These are the activations of a small neural network, seen along a few directions. Each row is one input.
Each table varies a few parts of the input and shows all the possible inputs, shuffled.
Descriptions start from the smaller parts, as in this example, which fits no table here: one of 4 places along a line, together with either a single point or one of 11 places along a line or (one of 2 separate values, together with one of 8 places around a ring).
Shared parts are said once, and a part with two or three values counts as separate values.

Other details of the inputs shift rows strongly along two fixed directions, in all tables alike. That doesn't count.

Table:
r1: [-1 -9 -3 -4 -1 -3 -2  4  1  3  1 10  1 -7  0]
r2: [-8  3 -2  3 -3 -6 -9  1 -3  0 -2  1  0 -3 -1]
r3: [-5 -5 -6  8  2 -6 -5 -1  1  1  2  4  0  4  2]
r4: [-2 -8 -5  5  7  1 -2  6  0  1  0  4  0  0 -1]
r5: [ 1 -7  2 -3 -2  1 -7  5 -5 -1  1 -2  4  1 -3]
r6: [-4  0  0 -1  2  5 -8  4 -6  2 -5 -3 -3 -3  0]
r7: [-11  -4  -1   8   3  -2  -4  -3   1  -1   0  -2   4   4   5]
r8: [-4 -6 -1  6  8  3 -3  6 -2  0  0  1  4  2 -2]
r9: [-1 -6  3 -5 -1  4 -7  3 -5 -1 -3  1  1  0  0]
r10: [-7 -6 -1  3  8  7 -2 -1 -2  3 -5  2  2 -4  2]
r11: [-5 -7  2  6  6  1  0  3  0 -1 -2 -7  3 -3  0]
r12: [-2 -5  4 -5 -3 -2 -6  5 -2  0 -2  2  2 -5 -5]
r13: [ 0 -8 -3  6  4 -2 -1  5  0  2 -1 -1 -1 -3 -3]
r14: [-7 -7  2  5  9  5 -2  4  0 -2 -2 -2  4  0  2]
r15: [ -5   0  -7   4  -3 -12  -4  -1   1   3   1   5  -3  -7   3]
r16: [ 20  35  11 -14  -8  -2  24   0  33  34 -23  -8  -1  39  21]
r17: [-5 -3 -3  8 -1 -7 -4 -2 -2  0  0 -4  3  2  0]
r18: [  3 -13   0   2  -1  -4  -1   2  -1   2   1   0   1  -2  -3]
r19: [ 31  41   2  -7   3  31  44 -29  -5 -62  36  15 -20  -1 -12]
r20: [ 21  34  13 -17  -5   4  27   8  35  37 -25  -5   1  33  17]
r21: [-1 -5  2 -5 -3 -1 -6  7 -4  1  0  1  3 -2 -5]
r22: [-5  1  0 -1  2  1 -5  7 -2  1 -4  1  0 -5 -4]
r23: [  0  -9  -2  -3  -3  -5  -2   3   1   3   1   6   0 -10  -2]
r24: [-2 -1  0  0  0  0 -6  7 -2  1 -3 -4 -5 -4 -5]
r25: [-1 -9  0  0 -3 -5  1  5 -1  3  3  3  6 -6 -1]
r26: [-8  4 -1  2 -1 -3 -8 -1 -3 -1 -2  3 -1  0  1]
r27: [-2 -1 -1  1  3  3 -6  8 -4  0 -2 -3  2  0 -3]
r28: [ -7   3  -2   1  -2  -2 -10  -3  -8   0  -2  -3  -4   0   1]
r29: [-7  0 -8  4 -1 -8 -6  0  2  2  2 10 -2 -4  5]
r30: [  0 -11   2   1   3   1  -3   3  -2   0   1   2   6   3  -1]
r31: [-7 -3 -4  8  2 -3 -5 -1 -1  0  2  1  4  5  1]
r32: [-5  0 -2  2 -2 -7 -9  0 -3  0 -1 -6 -2  3 -2]
r33: [ 26  17   0  -3   1  18  35 -23  -2 -46  33  16 -12   0 -11]
r34: [-10  -3  -3   7   2   0  -5  -8  -2   2  -2   2   2  -1   4]
r35: [-4 -5 -4  3  2 -3  2  7 -1  3  2  2  3 -6 -1]
r36: [ -1 -12   6   2   1  -1  -1   1  -1  -1   0  -6   5  -3   0]
r37: [ 0 -6  3 -5 -3  4 -8  1 -7 -1 -1 -2 -1 -3 -2]
r38: [-6 -5 -5  3  4  0  0  8  0  2  2  7  4 -3  1]
r39: [-8 -5  0  7  0 -6 -2 -4  0 -1 -1 -7  4  1  3]
r40: [-7  4 -1  2  0 -1 -9 -2 -6 -2 -2  1 -2  3  2]
r41: [ 25  19   5  -3  -1  20  37 -32  -6 -49  31   9 -12 -10 -11]
r42: [ 0 -6  3 -5 -4  1 -8  3 -6  1  0 -2 -3 -3 -3]
r43: [-1 -3  0  1  1  1 -6  7 -2  0 -3 -5 -1 -1 -5]
r44: [-7  4 -3  2 -3 -6 -8  2 -3  0  0  0  1  1  0]
r45: [-8 -1 -6  6  0 -7 -3  2  1  2  4  7  4  0  5]
r46: [  5  -6   1  -7  -6   0  -9  -4  -6   6   1 -12   3  -7  -5]
r47: [  2 -11   3   2   0  -2  -1   2  -3   1   1  -4   5  -1  -3]
r48: [ -3  -5  -5   8  -1 -10  -4  -2   0   1   1  -1  -1   0   1]
r49: [ -3 -11   3  -1   3   4  -1  -3  -2   2  -3   2   4  -4   2]
r50: [  2  -1  -3  -4  -1   2  -8  -2  -6   6  -1 -12   1  -8  -4]
r51: [ 26  33  16 -15  -3   7  39  -5  40  40 -30  -9  -1  31  24]
r52: [ -3  -4  -6   1   1  -4  -1   6   1   4   0   4  -2 -10   0]
r53: [-3 -1 -1 -1  1  3 -8  6 -5  2 -3 -3 -5 -3 -3]
r54: [-6  0  0 -1  4  4 -6  6 -3  0 -5  3  0 -3 -2]
r55: [ 28  40  11 -22 -11  -2  27 -11  34  40 -23 -18  -2  34  21]
r56: [-3 -9 -1 -1  0 -2  0  6  0  3  3  7  6 -3  0]
r57: [ 2 -8  3 -2 -4  0 -7  4 -4 -2  1 -5  1 -1 -5]
r58: [ 1 -7  4 -4 -5 -2 -7  4 -3  1  0 -3 -2 -3 -5]
r59: [ -6   3  -2   0  -2  -5 -11  -2  -6   2  -1  -3  -6   1   0]
r60: [-4  2 -1  0 -3 -8 -8 -1 -3  0  0 -5 -6  1 -2]
r61: [ -4 -12   5   1   5   2  -2   1   0  -2   0  -1   6   0   2]
r62: [-3 -5  3 -5 -1  1 -6  4 -3  0 -3  3  2 -3 -2]
r63: [ -6  -2  -5   6  -2 -11  -2   1  -1   1   4   2   3  -4   3]
r64: [-5 -3 -7  0  3  0 -2  7  2  3  0  9 -1 -6  1]
r65: [-1 -6  0  6  5  0 -1  5 -2  1 -1 -4  3 -2 -4]
r66: [ 18  26  -1   2  -2  14  34 -35  -4 -46  27   8 -13  -6  -7]
Each input here is: one of 3 separate values, together with either a single point or one of 9 places around a ring or (one of 2 separate values, together with one of 6 places along a line).
Changing only the choice among 3 separate values turns r50 into r46. The same change can be made to r8. Which row results? -> r30
Changing only the choice among 3 separate values turns r42 into r53. The same change can be made to r61. Which row results? -> r14
Which other rows does r2 become when the place on the ring of 9 takes its other values? List them by row number. -> r16, r26, r28, r32, r40, r44, r59, r60
Which other rows does r23 become when the choice among 2 separate values takes its other values? List them by row number. -> r1
Which other rows does r66 become when the choice among 3 separate values takes its other values? List them by row number. -> r41, r51

Table:
r67: [ 14   6  -1   0   3  18  19 -11 -13 -43  29   5  -6 -14 -19]
r68: [  5   3  14 -17  -4   2  -4  20  21  45 -33 -11   6  25  16]
r69: [-17 -29  -6  13   3  -7 -28   2 -26 -20  12  -6   4 -14 -16]
r70: [-30 -24 -14  23   9 -11 -21   2 -19 -15  11  10   6 -18  -4]
r71: [ 37  37  13 -19  -9  18  46 -26  15 -20  14   0 -12   9  -1]
r72: [ 20  22   7 -11  -7  11  21 -17  -1 -24  15   0  -8   0  -6]
r73: [  6   2  12 -17  -2   0  -2  22  22  47 -31  -4   7  20  14]
r74: [  6  -1   4  -9  -9 -17  -1  17  24  45 -23  -4   6  17  15]
r75: [ 14   2   1   1   6  20  16 -15 -16 -42  26   0  -6 -11 -16]
r76: [-12  12  -3   4  -2 -18  -8  11  23  44 -28  -5   3  21  22]
r77: [ 45  40  19 -23  -5  21  54 -20  33   9  -7  -6  -9  28  13]
r78: [-16 -21   1   1  -1  -4 -31  12 -13  14 -15  -9   4  -7  -3]
r79: [-25 -25 -11  16   4 -17 -20   5  -2  13  -5   9  12  -5   8]
r80: [-13 -27  -7   5   5   0 -22  12 -22 -10   7   6   2 -26 -16]
r81: [-33 -21 -14  21   9 -16 -29   9 -13   0  -3   3   5 -13   0]
r82: [  1  23 -16  10   0   1  11 -25 -13 -42  32  14 -15  -9  -9]
What do these inputs look like to the network? -> either one of 2 separate values or one of 5 places along a line or one of 9 places around a ring
List by row number the other inputs of the same sort as r78. -> r67, r68, r71, r72, r73, r75, r77, r80
